Each row below holds a small network's activations on one input, seen along a few directions.
Each table varies a few parts of the input and shows all the possible inputs, shuffled.
Descriptions start from the smaller parts, as in this example, which fits no table here: one of 6 places along a line, together with either a single point or one of 11 places along a line or (one of 2 separate values, together with one of 8 places around a ring).
Shared parts are said once, and a part with two or three values counts as separate values.
In the rows, 128 means zero.

A family of inputs:
R1: [164 127  82 179  57  61  95 179 142 148 192]
R2: [171 102 122  74 115  99 133 131 155 190 152]
R3: [172  95 108 108 148 153 135 110 136 188 161]
R4: [118 149 192 185 165 151 136 119 108 114  63]
R5: [ 93 113 115 105  97 113 127 110  96  56  98]
R6: [ 89 157 150 161 151 195 148 108 152 133 141]
R7: [109 157 124  66 146  93 112 133 165 139 105]
R8: [125 124 120 117 150 175 124 112 169 179 173]
R9: [126 144 208 166 171 114 114 118 122  89  60]
R10: [109 149 108 126 166 182 140 102 145 169 144]
R11: [122 149  58 191 122 105  84 175  65 111 117]
R12: [131 104 107  93 152  92 139 125  91  95  84]
R13: [137 124  99  85 180  89 119 108 105 137  76]
R14: [155 128 110  57 141  73 127 132 134 149  90]
R15: [131  90 136 100  28 125 143 125 154 111 181]
R16: [149 151  72 160  85  40  85 184 118 105 128]
R17: [ 85 123 105 124  95 150 146 111  76  79 107]
R18: [106 133 166 152 138 186 133 118 174 140 172]
R19: [149 102 105 124 136 164 167 117  95 136 145]
R20: [163 127 239 152 112 125 127 137 165 140 153]
R21: [150 142  63 204 106 142  95 166  89 132 169]
R22: [166  82 129  85  87 102 154 144 145 146 161]
R23: [108 140 185 115 110 129 126 137 187 139 173]
R24: [163 119 219 188 138 183 132 120 153 141 148]
R25: [166 118  70 205  88 126  87 170 118 146 198]
R26: [122 111  98 111 151 124 158 126  72 115  93]
R27: [166  76 115 118 119 157 154 125 123 147 171]
R28: [114 116 124  81  58  96 136 130 129  67 114]
R29: [151 107 117  69 113  76 147 147 123 107  98]
R30: [ 63 165 142 151 164 155 138 115 130 114  89]
R31: [126 131 137  82 118 122 118 132 186 183 171]
R32: [128  87 122 130  61 181 144 109 127 108 187]
R33: [129 130  90 104 178 121 140 108  88 158  85]
R34: [ 91 166 172 102 136 103 118 138 169 101 108]
R35: [145 151 226 137 139  98 119 140 145  97  84]
R36: [130 145  66 178 124  66  68 169  85  92 111]
R37: [155 120  97 115 165 159 150 100 110 177 135]
R38: [111 115 112 136  78 189 156 102  97  97 160]
R39: [ 71 159 156 131 170 118 115 115 144  90  85]
R40: [ 82 157 100 115 179 143 131 109 121 149  92]
R41: [146 142 202 196 152 192 147 112 131 132 114]
R42: [ 90 152 111  95 183 108 107 109 137 127  86]
Changing only one part turns R37 into R14. The same change can be made to R38. Which row results?
Answer: R28
What is each input in this table made of?
Answer: one of 6 places around a ring, together with either a single point or one of 6 places along a line
Change only the place on the ring of 6 in R4. List by row number the other rows that result.
Answer: R9, R20, R24, R35, R41
Which other rows agree with R17 in the place on the ring of 6? List them by row number.
Answer: R4, R11, R26, R30, R33, R40
Change only the place on the ring of 6 in R6. List by row number the other rows that result.
Answer: R18, R23, R30, R34, R39

A family of inputs:
R43: [116 141  69 116 155  74 103 140  82  93  69]
R44: [ 98 148 180  63 178 140 149  88 157 135  73]
R45: [106 129 217 115 167 189 160  88 173 135 125]
R46: [126 115 101  39 149  99 154 114 126 147  98]
R47: [142 145 142 217 104 174 112 138 109 117 152]
R48: [ 82 166 144 150 187 101 116 125 107  97  49]
R49: [141 114  50 131  80  68  95 160  88  97 133]
R50: [148 109 172 146 120 196 139 107 167 166 192]
R51: [143 128  77 186  65 120 105 168 108 117 182]
R52: [169  98 114 114  81 137 133 143 165 175 212]
R53: [162  87  83  62  86  83 140 138 138 159 162]
R54: [101 156 187 195 164 155 132 127 115  97  90]
What is each input in this table made of?
Answer: one of 2 separate values, together with one of 6 places around a ring
Changing only the choice among 2 separate values turns R50 into R47. The same change can be made to R46. Which row results?
Answer: R43

A family of inputs:
R55: [121 148 146 129 124  72  96 137 105  93  80]
R56: [111 149  79 125 118  78 122 161  93  94  73]
R57: [127 121  55 159 122 130  87 136  71 102 121]
R58: [147  95 183  99 156 146 134 115 175 140 141]
R59: [ 81 137 152  81 175 177 184  93 121 138  87]
R60: [155 107  88  82  91  97 134 118 120 133 122]
R61: [140 108 187 125 159 205 175 101 134 156 139]
R62: [151 120 167  99  67 117 130 146 180 149 180]
R63: [176  88 105 109  88 101 150 142 130 148 157]
R64: [145 178  89 155 215 110  95 143 133 210 108]
R65: [115 108 166  79 155 133 124  90 160 130 107]
R66: [135 134  92 149 101  89 102 147  88 101  86]
R67: [127 118  36  68 128 126 139 119 106 124 143]
R68: [134 132 179 165 167 128 109 127 148  99 115]
R69: [ 86 122 151  59 170 118 143 104 159 124  97]
R70: [146  99  51  92 111 135 121 104 100 134 157]
R71: [123 129 196 141 114 232 168 104 165 166 179]
R72: [123 118  77 210  77 150  99 156 108 129 203]
R73: [136  91  76 144  65 156 134 125 136 163 232]
R74: [130 116 190 114 111 171 127 119 206 148 178]
R75: [115 168 188 211 127 211 142 114 140 124 153]
R76: [110 122 169 103 159 192 164  78 120 146 100]
R77: [113 130 129  43 128  73 145 128 137 121 101]
R78: [160  77  68 124 109 137 139 124 108 149 195]
R79: [100 143 165 144 167 115  97 102 134  91  78]
R80: [158 146  90  97 207 122 120 126 159 249 136]
R81: [106 137  39 133 138 122 106 151  78  94 106]
R82: [ 69 155 151 123 182  99 119 116 135  87  66]
R83: [ 93 161 132 108 140  58 118 150 108  88  69]
R84: [133 125  73  60 107  86 155 132 123 124 110]
R85: [153 136 160 150 123  81 107 163 118 104 116]
R86: [130 145 179 196 170 185 151 112 107 113 109]
R87: [168 101 158  85 111  95 139 141 149 140 144]
R88: [144 101  70 189 119 133 104 157  79 115 161]
R89: [ 67 168 147 151 185 158 159 104  98 101  53]
R90: [140 136 114 193  57 112 112 173 127 125 166]
R91: [159 118 106 176  99  93 119 171  97 113 125]
R92: [119 156 187 179 125 151 101 131 181 107 156]
R93: [155 105 112 127  45 122 145 145 159 159 194]
R94: [140 115 143  62 112  86 125 115 136 129 111]
R95: [137 157 169 164  80 101  98 168 150 112 155]
R96: [ 97 156 163 174 170 173 138  88  95 105  67]
Changing only one part turns R65 into R79. The same change can be made to R61. Which row results?
Answer: R86
Changing only one part turns R78 into R88. The same change can be made to R76. Which row results?
Answer: R96
What is each input in this table made of?
Answer: one of 2 separate values, together with either a single point or (one of 4 places along a line, together with one of 5 places along a line)
A walk changes only the place on the line of 5. It starts at R59 and steps to R69. List the rest of the walk in order.
Answer: R77, R84, R67
Change only the choice among 2 separate values in R74. List by row number the other rows that result.
Answer: R92

A family of inputs:
R97: [131  82 104 125 112 181 166  95 130 154 195]
R98: [113 127 134 187  89 187 143 138 119  90 147]
R99: [141 122  94  79 111  93 142 138 139 149 113]
R100: [138 141  94 164 149 128  97 127 110 156 119]
R101: [117 144 229 122 189 182 154  96 150 139  90]
R102: [108 158 216 123 202 158 131 106 164 147  85]
R103: [124 150 132 187 117 157 117 155 117 106 139]
R104: [ 63 166 164  74 194 145 154  77 135  85  60]
R105: [123 127 119 142 124  75 121 138 115  96 102]
R106: [159 122  93 122 164 135 124 131 135 179 174]
R107: [ 94 143 102 140 122 110 131 135  56  79  93]
R108: [131 115  83  52  99 104 155 133 119 119 105]
R109: [143 141 143 166 125  99 107 160 146 117 140]
R110: [142 137 103 168 127 170 115 116 118 139 152]
R111: [148 114 127  92 101  67 114 133 138 102 109]
R112: [151 149 100 169 145 143 102 127 119 151 142]
R113: [121 130  80 143 142 125 109 119  87 135 100]
R114: [ 69 162 176  98 201 138 136  86 155 115  61]
R115: [130 113 107 172  95 195 144  96 120 123 159]
R116: [125  87 168 110  52 144 124 124 150 109 180]
R117: [134 100  67  94 160 125 131 130 113 157 124]
R118: [109 126  71 118 129 135 123 115  64 110  94]
R119: [160 128 157 118 100  86  99 152 160 132 154]
R120: [128 119 243 127 166 204 194  77 136 124  94]
R121: [135 135 135 164 129  80 107 154 139 120 118]
R122: [121  94  56  69 146 136 145 128  93 129 114]
R123: [152 134 113 102 118  92 130 147 157 177 136]
R124: [113 124 109 115 113  84 133 129  91  69  99]
R125: [133 160 130 190 134 127 106 161 117 118 130]
R126: [139 109 115  65  90  77 126 124 115  72 104]
R127: [156 122 146 116 106  70 100 148 158 132 128]
R128: [143 127 130 103  95 130 141 135 152 168 177]
R129: [ 86 158 199 119 204 143 122 103 168 146  69]
R130: [149 113  83 117 168 123 119 134 132 182 147]
R131: [158 142 124 106 113 105 132 146 158 177 163]
R132: [121 154 124 187 138 107 104 156 107 124 110]
R133: [116 105 150 160  79 159 138 135 141  92 161]
R134: [144 114 162 113  82 115 105 144 154 124 167]
R135: [148 108  98 122 145 159 137 118 132 169 186]
R136: [124  99 137 104  63 154 165 112 148 154 189]
R137: [105 146 111 166 133 102 117 142  81 104  96]
R138: [131 129 146 162 107 129 115 153 142 107 151]
Changing only one part turns R101 into R104. The same change can be made to R103. Which row results?
Answer: R107
What is each input in this table made of?
Answer: one of 6 places along a line, together with either a single point or one of 6 places around a ring
A walk changes only the place on the line of 6. It starts at R124 and steps to R105. List the rest of the walk in order.
Answer: R121, R109, R138, R133

A family of inputs:
R139: [142 107  77 182  56 125 136 158 137 127 203]
R140: [ 78 176 207  84 136  62 148 105 157  99  61]
R141: [145  90  68  99 126  61  95 145  80  95  79]
R142: [162 133 251 171 108 142 118 104 186 145 172]
R143: [149  94  53  17 111 157 146  84 156 208 172]
R144: [164 128 106  49  83  34 122 183 125  98  95]
R145: [ 87 191 130 169 219 153 115 123 113 119  75]
R146: [137 135 191 197 113 193 144 125 158 122 131]
R147: [134 119  43 157 135 106  95 178  67 164  93]
R148: [164 106 125 137  60 100  97 169 176 129 240]
R149: [121  89 182  45 210 198 207  80 162 193 130]
R150: [130 118  53 180  86 136 126 134  58 127 176]
R151: [ 63 138 155 113 189 119 106 107 123  72  40]
R152: [117 167 150 191 159 206 137  99  94  93 124]
Changing only one part turns R139 into R146. The same change can be made to R143. Which row results?
Answer: R149
What is each input in this table made of?
Answer: one of 2 separate values, together with either a single point or one of 6 places along a line
Change only the choice among 2 separate values in R140. List by row number the other rows that result.
Answer: R144
